Each row below holds a small network's activations on one input, seen along a few directions.
Each table varies a few parts of the input and shows all the possible inputs, shuffled.
A made-up example of a description, with smaller parts first: one of 2 separate values, together with either a single point or one of 11 places along a line or (one of 6 places along a line, together with one of 8 places around a ring).
Shared parts are said once, and a part with two or three values counts as separate values.
In the rows, 128 means zero.

Other details of the inputs vary at random and push rows far along two fixed directions, the same in every table; ignore that.

Table:
x1: [141 156 179 113  35 114 153 168 108 160 189 168]
x2: [117 155 202 140  51 136 137 200 107 171 165 157]
x3: [146 121 167 146 111 119  92  66 138 189 104 109]
x4: [113 170 199 142  61 144 145 146  73 182 186 138]
x5: [114 134 137 126 134 113  98 105 134 144 103  96]
x6: [134 105  62 122 176 162 134 115 135 110  97 131]
x7: [ 85 162  65  99 178 165 166 186  90  68 169 126]
x8: [137  93 184 158  90 133  91 111 154 193  92 139]
x9: [123 168 192 134  55  99 116 141 108 171 169 119]
x10: [106 116  86 106 188 144 113 115 127 123 101 114]
x11: [160  86 161 135  84 103 101  80 171 205  95 128]
x12: [127 175 209 162  72  79 187 143  86 156 197 165]
x13: [127  80  81 119 164 109  80  89 182 141  46 103]
x14: [143 118 163 126  85  77  79  87 166 189 123 117]
x15: [125 106  81 130 174 137 104 144 161  76  86 114]
x16: [131 108  80 124 184 148 116  89 140 127 106 116]
x17: [142 121 158 176 142  90 152 115 138 105  99 146]
x18: [148  82 100 135 163 110  69  92 198 110  51 107]
x19: [108 128  89 105 155 160 143 159 106 116 116 139]
x20: [115 104 103 125 179 163 111 142 139 106  76 127]
x21: [139 149 198 152  59 162 150 177  99 176 171 170]
x22: [144  99 110 109 149  95  88  69 176 130  98 112]
x23: [105 180  72 107 166 156 162 167  88  39 172 113]
x24: [116 146  68 100 173 158 175 169  89  50 187 130]
x25: [138  96  92 133 178 166 134 129 154  84  96 124]
x26: [134 124 108 126 144 160 155 178 114  64 151 142]
x27: [106 179 101 150 186 126 209 143  73  26 160 128]
x28: [165  71 149 136 126  93  59  68 209 146  51 119]
x29: [ 96 163  59 102 169 152 162 184  96  57 179 123]
x30: [114 111 103 118 189 132  87  78 139 125  64  89]
x31: [129 135 107 153 161 100 183 127 115  81 122 148]
x32: [117 111 124 130 138 136 111 100 131 164 122 124]
x33: [120 141  94 111 157 161 169 146 107  98 171 129]
x34: [125 137  60 102 157 163 182 183  93  48 169 142]
x35: [119 145 177 135  48 147 155 169  88 193 177 166]
x36: [138 166 201 129  52 115 147 148  84 154 202 134]
x37: [141  97  75 116 151 106  93  97 175 116  77 113]
x38: [155 114 181 128  89  74  72  52 169 174  99 105]
x39: [133 169 199 134  61 135 159 143  88 168 194 133]
x40: [144  99 141 130  86  81  79 102 173 184  90 118]
Each input here is: one of 4 places along a line, together with either a single point or one of 9 places around a ring.
The inputs of x6 and x16 match in every part but the place on the line of 4. If x37 is changed in the same way as x6 into x16, which row does it become?
Answer: x14
The inputs of x30 and x10 match in every part but the place on the line of 4. If x9 is changed in the same way as x30 into x10, which row does it become?
Answer: x29
Change only the place on the line of 4 in x11. List by row number the other rows that result.
Answer: x25, x33, x39

Table:
x41: [100 172  79 124 165 172 197 198  78  57 188 156]
x42: [134  58  63 142 245 107  84  36 192  95  22  87]
x43: [148 136 206 124  33  88 104 114 131 210 168 132]
x44: [102 183  79 116 162 178 191 180  64  57 193 128]
x45: [117 126  73 115 184 132 113 104 135  76 108  91]
x46: [125 146 162 131 118 127 140 114 102 148 159 125]
x47: [143 105 193 117  24 146  88 157 140 243 141 155]
x48: [137 134 190 138  64  84 102 112 136 194 119 127]
x49: [ 96 176  81 121 159 169 201 188  60  54 175 141]
x50: [142  95 110 126 156 109  92  57 167 146  86  98]
x51: [148  67  59 136 222 108  68  49 205  75  12  81]
x52: [125 155 149 124 100 120 123 133 115 141 156 116]
x53: [151  95 167 138  85  77  88  96 171 187 109 127]
x54: [142 142 212 126  37  90 105 114 132 211 164 129]
x55: [ 98 175  80 114 161 164 186 208  84  49 189 151]
x56: [119 107 148 114 110 170 100 154 129 178 117 135]
x57: [ 99 184  77  98 159 171 176 188  76  52 198 135]
x58: [120 148 151 129  97 111 133 140 110 138 138 130]
x59: [110 175  89 114 156 172 188 203  84  35 182 154]
x60: [136 136 174 147 114 127 150 129 111 132 143 143]
x61: [137 136 187 140  98 111 131 132 122 139 141 139]
x62: [128 116  82 131 183 134 125 120 143  57  93 110]
x63: [138 141 216 152  40  83 108 133 135 208 147 138]
x64: [159  48  50 134 223 114  83  38 205  82  20  95]
x65: [128 129 136 149 126 118 132 125 130 139 125 128]
x66: [151  92 124 145 154 109  93  69 177 134  67 122]
x67: [132  64  51 136 227  98  67  51 202  85  19  77]
x68: [146  99  90 122 162 123 118 112 158  83  97 120]
x69: [116 164  87 122 157 180 206 194  79  40 183 153]
x70: [140  90 111 130 153 102 101  67 167 147  67 112]
x71: [138  73  45 122 234 117  68  24 195 101  32  80]
x72: [125 146 147 130 106 121 142 131 112 152 141 147]
x73: [121 139 164 136 114 111 136 143 117 138 150 136]
x74: [106 165  70  97 151 161 193 199  75  49 184 147]
x75: [141 131 214 143  39  83 113 132 141 209 153 144]
x76: [108 162  70 108 155 169 204 189  69  57 183 151]
x77: [137  78  71 133 207 109  72  28 182 113  40  73]
x78: [135  77  69 119 202  96  67  49 195 114  26  96]
x79: [130 116 205 130  29 146  84 156 131 239 132 143]
x80: [133 119 203 129  31 148  84 158 134 243 131 144]
x81: [137 137 140 122 100 126 138 122 113 148 165 131]
x82: [119 113  76 141 190 133 133 113 137  82  97 112]
x83: [139 142 161 150 102 129 145 137 117 132 139 139]
x84: [114 167  88 112 152 172 195 204  85  33 184 148]
x85: [118 115  85 126 201 133 140  99 124  88  92 116]
x86: [126 141 147 118  97 113 138 142 119 143 143 137]
x87: [136 145 227 133  51  89 105 107 120 209 162 127]
x88: [138 111 187 135  99  78  91  82 149 188  95 121]
x89: [139 144 214 151  42  91 121 116 119 218 139 141]
x90: [120 124 142 110  88 177 105 174 126 182 137 152]
x91: [135 126 142 138 102 118 147 141 122 146 155 146]
x92: [137 110 199 119  29 148  89 157 140 244 137 151]
x93: [110 171  93 133 157 178 203 193  69  36 179 146]
x94: [103 164  78 122 162 172 205 199  78  54 190 150]
The inputs of x66 and x93 match in every part but one. If x90 is changed in the same way as x66 into x93, which row does it become?
Answer: x79
The inputs of x83 and x69 match in every part but one. If x80 is changed in the same way as x83 into x69, which row does it become?
Answer: x92
What is each input in this table made of?
Answer: one of 6 places along a line, together with either a single point or (one of 2 separate values, together with one of 4 places along a line)
List by row number the other rows that have the place on the line of 6 in common with x85.
Answer: x42, x46, x56, x60, x61, x73, x87, x88
Change only the place on the line of 4 in x51. List by row number the other rows that result.
Answer: x48, x52, x63
Change only the choice among 2 separate values in x89. List by row number the other rows that result.
Answer: x48
Change only the place on the line of 6 in x91. List by row number the other rows that result.
Answer: x41, x42, x65, x82, x94

Table:
x95: [142 136 183 148  87  95 120  99 130 173 137 127]
x96: [104 176 113 127 148 144 189 176  76  72 182 141]
x97: [136 115 130 140 147  97 111  80 147 131  91 113]
x98: [129 126 113 134 160 120 131  98 131 104 119 115]
x99: [127 152 176 127  68 106 137 152 113 169 169 145]
x100: [121 110 105 125 154 138 119 125 140 130 102 127]
x101: [122 131  69 105 177 151 146 139 121  66 139 121]
x102: [133 118  96 120 150 125 118 112 144 112 117 116]
x103: [ 99 163  53 100 183 210 199 209  67  35 186 146]
x104: [126 152 169 127  70 112 141 156 107 161 173 145]
x105: [137 104 126 124 141 129  92 102 156 133  95 111]
x106: [118 112  89 123 177 135 109 122 148  98  89 111]
x107: [114 176 133 113  96 153 180 192  76 105 212 152]
x108: [138 130 168 129  78  98 113 119 134 174 135 135]
x109: [115 167 150 123  91 156 160 190  84 121 186 145]
x110: [139 106 113 123 137 109 103  95 155 135 102 111]
x111: [123 109  86 121 174 139 109 115 149  95  86 108]
x112: [135 103 126 129 139 125  89  98 159 138  93 111]
x113: [128 100  75 122 179 152 114 109 148 109  90 116]
x114: [131 114  96 134 178 115 123  86 142  97  96 105]
x115: [113 146 101 116 137 172 166 177  91 101 163 142]
x116: [132 124 182 138  78 107  99 125 139 183 123 130]
x117: [131 151 174 125  63 112 138 147 112 167 168 144]
x118: [120 149 139 138 127 115 150 132 107 118 149 131]
x119: [132  99 116 127 141 130 105 103 152 148  88 122]
x120: [116 139  79 126 186 137 156 124 115  63 124 117]
x121: [141 136 180 140  94 102 126 104 124 161 144 129]
x122: [135 107 118 130 144 129  94 105 157 132  92 111]
x123: [124 154 178 131  70 130 132 164 105 160 160 145]
x124: [165 103 189 171  79  97 138 137 157 145 109 168]
x125: [134  96 112 126 147 137 103  99 153 144  94 120]
x126: [128 100 112 129 145 129 106 109 149 146  91 123]
x127: [136 118 175 135  78 117 108 121 135 196 120 141]
What is each input in this table made of?
Answer: either a single point or (one of 4 places along a line, together with one of 8 places along a line)
Change only the place on the line of 4 in x123. List by row number the other rows that result.
Answer: x97, x108, x127
